Each row below holds a small network's activations on one record, seen along a few directions.
Records have a field called Z. Each example row is followed by its value.
Other fields move the rows too, some of them a lot.
In the rows, 500 means zero.
Random noise pushes rows far along 10 fixed directions. That doesn't count. These rows show it; they differ only by the noise:
521 442 411 394 314 491 342 464 595 626 630 416 264 560 325 437 352 398 306 694 473 449 678 716 256 153 445
455 456 618 731 317 503 496 364 545 688 157 447 557 684 351 745 522 635 381 516 201 484 315 482 171 819 370
535 421 498 567 628 557 499 738 308 548 368 619 465 563 517 389 655 597 595 461 359 555 380 577 526 554 659
693 661 521 458 407 437 671 513 723 577 604 542 252 698 465 330 430 153 456 470 443 469 714 494 572 442 584
637 616 680 520 428 432 526 379 508 356 804 443 377 478 646 340 555 87 568 387 682 459 713 483 776 280 587
446 436 450 554 615 555 461 656 478 679 534 843 501 534 549 333 231 311 613 459 243 600 647 580 391 436 636
334 277 766 662 603 391 268 326 249 464 574 247 716 315 531 678 511 609 512 498 398 431 378 470 495 355 323
491 530 547 552 549 372 690 525 788 712 560 496 490 621 384 502 231 313 437 407 250 359 667 390 574 509 442
496 451 383 337 480 424 560 618 648 463 536 273 505 506 383 599 579 710 436 486 601 311 499 411 701 460 361
634 442 589 496 694 401 486 660 355 617 608 495 278 573 490 273 488 342 490 586 246 541 532 589 507 270 611
287 353 512 437 420 736 227 235 499 456 387 587 637 426 312 479 339 643 566 529 713 630 537 868 259 349 606
255 306 403 634 517 581 273 646 284 527 383 688 823 428 633 631 446 649 635 458 346 475 520 471 256 515 392

721 526 384 211 408 419 333 648 318 378 808 584 241 390 774 406 591 328 577 646 545 690 562 437 529 396 479 | z17
472 616 574 712 269 579 431 435 293 220 556 320 586 497 655 396 896 295 529 388 933 208 741 611 547 141 549 | z9
515 503 416 399 293 676 381 382 535 400 483 657 442 354 543 569 547 606 560 487 783 676 331 606 580 676 562 | z4
664 543 432 392 684 421 645 577 562 657 366 307 280 655 329 416 487 653 341 685 328 464 338 478 515 491 500 | z9
840 554 668 286 547 334 598 471 495 437 431 354 108 659 410 343 721 484 436 663 437 701 339 546 547 600 624 | z8
443 469 697 474 776 532 354 296 330 395 660 434 592 331 572 388 402 458 633 526 608 614 497 561 631 305 567 | z16
424 407 495 663 530 370 515 672 555 719 675 660 486 445 566 473 281 259 484 431 202 429 689 447 477 414 454 | z12
508 477 429 240 463 473 343 370 631 406 921 548 433 288 594 438 161 303 551 546 681 595 719 516 655 207 467 | z10
609 634 605 620 189 629 652 406 653 487 274 691 378 674 458 532 657 421 528 357 547 632 404 563 485 875 673 | z11
545 677 536 526 634 499 849 602 680 452 368 581 576 691 474 384 538 361 621 259 545 394 619 389 699 647 654 | z2
363 504 515 695 398 406 631 530 661 573 616 303 610 413 442 662 475 468 351 334 579 146 612 380 765 407 389 | z8
360 362 260 427 371 601 274 577 416 536 758 582 532 260 609 576 344 568 470 569 611 454 536 536 510 268 376 | z14
584 588 456 441 563 255 598 592 526 365 825 273 535 427 712 591 564 336 484 476 522 256 661 140 835 349 277 | z7
355 334 349 661 300 680 231 665 232 534 609 879 533 200 761 581 479 506 609 437 543 684 409 606 466 550 575 | z12
503 504 499 510 258 393 501 509 646 518 584 464 434 505 476 570 497 412 374 484 512 386 619 474 473 469 426 | z6
461 515 404 481 364 642 443 460 552 468 477 597 473 493 432 357 496 462 499 471 719 472 653 708 452 360 643 | z6
595 606 610 657 404 449 536 461 460 511 587 583 457 508 700 502 584 263 522 443 435 561 504 384 532 587 488 | z5
607 678 402 543 487 504 551 498 472 488 571 694 560 500 805 558 377 326 608 480 441 594 472 173 552 745 366 | z15
535 421 543 358 630 576 354 455 242 327 511 501 425 432 503 345 645 585 578 582 651 693 442 727 483 292 684 | z18
498 737 427 525 618 682 705 511 590 354 191 542 687 824 422 273 598 391 626 378 750 345 787 594 380 402 675 | z2
429 576 362 473 310 684 419 342 595 470 465 573 476 600 415 431 436 420 416 559 701 484 710 724 251 307 568 | z18
316 273 611 397 388 393 312 304 658 615 570 165 467 359 112 726 280 719 236 636 463 400 500 709 301 271 289 | z3
453 467 749 787 485 567 391 275 297 501 510 505 576 396 595 545 511 364 552 432 462 594 362 543 457 540 596 | z13
491 390 434 503 399 555 350 577 363 545 771 470 328 270 501 472 538 535 441 535 644 515 359 637 689 322 568 | z13
612 535 564 279 646 366 629 420 745 543 815 400 312 452 429 364 196 286 444 574 449 516 628 424 773 317 469 | z14
321 453 428 585 588 533 604 680 649 642 535 557 624 511 365 402 390 486 464 392 499 320 711 645 541 280 590 | z5
427 536 641 435 944 520 491 414 332 248 392 419 876 576 612 320 478 465 777 472 572 459 686 478 484 247 540 | z10
478 406 411 371 392 409 291 525 458 494 689 519 458 347 613 644 398 564 480 637 424 613 492 415 359 489 322 | z17
586 458 495 309 547 498 512 394 716 725 621 604 230 461 323 435 101 484 407 604 316 770 394 589 549 531 554 | z11
534 559 409 473 778 449 558 562 408 465 502 393 622 521 638 508 421 524 554 544 435 391 482 256 555 466 362 | z15
579 481 398 254 573 371 591 699 635 505 749 559 314 466 454 376 399 390 489 529 459 495 661 513 687 320 567 | z7
584 503 635 580 509 341 452 531 205 329 552 424 501 484 787 606 783 439 572 523 389 513 389 276 533 579 390 | z1
508 508 436 487 589 393 474 613 499 646 660 643 444 495 616 437 241 321 522 569 222 537 655 400 363 443 404 | z16
394 538 582 563 497 522 484 379 492 307 471 512 733 514 566 511 513 380 626 379 660 438 723 494 502 432 510 | z1
400 426 647 628 463 449 397 476 453 569 493 596 513 512 484 536 440 393 491 481 342 533 585 564 281 482 512 | z3
497 442 594 638 749 398 502 479 459 747 564 575 468 441 570 503 224 380 487 532 105 576 390 408 467 522 485 | z4

Which value of Z does each new row have?
406 520 317 343 586 494 613 615 750 475 456 524 623 558 442 497 402 547 545 440 594 341 691 443 536 447 450 | z4
589 566 549 445 435 441 652 408 709 545 489 167 280 623 260 483 611 519 276 548 624 374 488 617 599 394 507 | z12
485 488 544 651 344 494 584 624 539 527 408 469 449 570 430 521 701 484 418 426 502 390 520 602 484 536 540 | z12
447 437 411 354 540 368 456 439 641 639 422 462 573 529 420 644 208 643 421 682 257 553 484 358 243 551 258 | z9
392 534 287 506 355 507 548 657 654 465 455 433 661 533 502 693 569 656 467 441 625 243 641 345 485 556 331 | z16
602 636 612 458 658 505 851 528 760 512 372 365 419 692 212 328 606 519 475 386 575 419 462 576 760 565 702 | z13
562 559 760 433 549 502 581 197 585 376 489 376 476 464 388 488 542 503 558 420 676 618 332 562 696 602 640 | z13
144 332 609 801 434 649 492 346 521 575 88 433 848 497 229 831 583 960 434 380 472 383 243 611 373 799 450 | z1
516 539 424 618 301 552 561 487 684 663 322 474 438 641 368 605 512 579 319 540 436 428 460 541 337 671 439 | z5
431 403 640 468 966 417 516 531 309 445 514 564 696 420 564 361 414 525 725 441 304 592 484 480 610 427 595 | z7
356 430 572 423 913 543 488 502 399 387 262 600 858 542 519 417 411 635 770 471 385 623 493 447 366 574 539 | z13
680 459 716 416 655 258 531 379 383 422 508 178 387 520 500 608 662 594 420 624 328 580 292 304 589 583 348 | z18
461 472 302 525 54 509 413 585 663 525 602 540 412 400 518 735 567 549 348 481 654 374 509 489 494 576 347 | z4
681 644 384 503 353 437 607 724 647 682 779 664 110 564 536 335 409 162 353 537 376 448 687 513 558 383 577 | z16
579 513 539 521 364 331 503 386 608 590 645 284 391 458 521 688 417 410 319 597 403 426 481 349 503 492 243 | z12
768 694 719 406 500 592 495 216 340 175 387 501 452 678 669 278 779 290 700 516 749 731 521 560 460 550 652 | z14
532 635 583 587 498 617 602 406 552 503 267 723 588 603 510 501 504 483 645 396 488 649 463 500 421 804 638 | z16
385 426 622 711 439 461 568 465 529 530 390 386 678 449 467 736 578 665 506 332 399 367 347 354 629 721 381 | z11
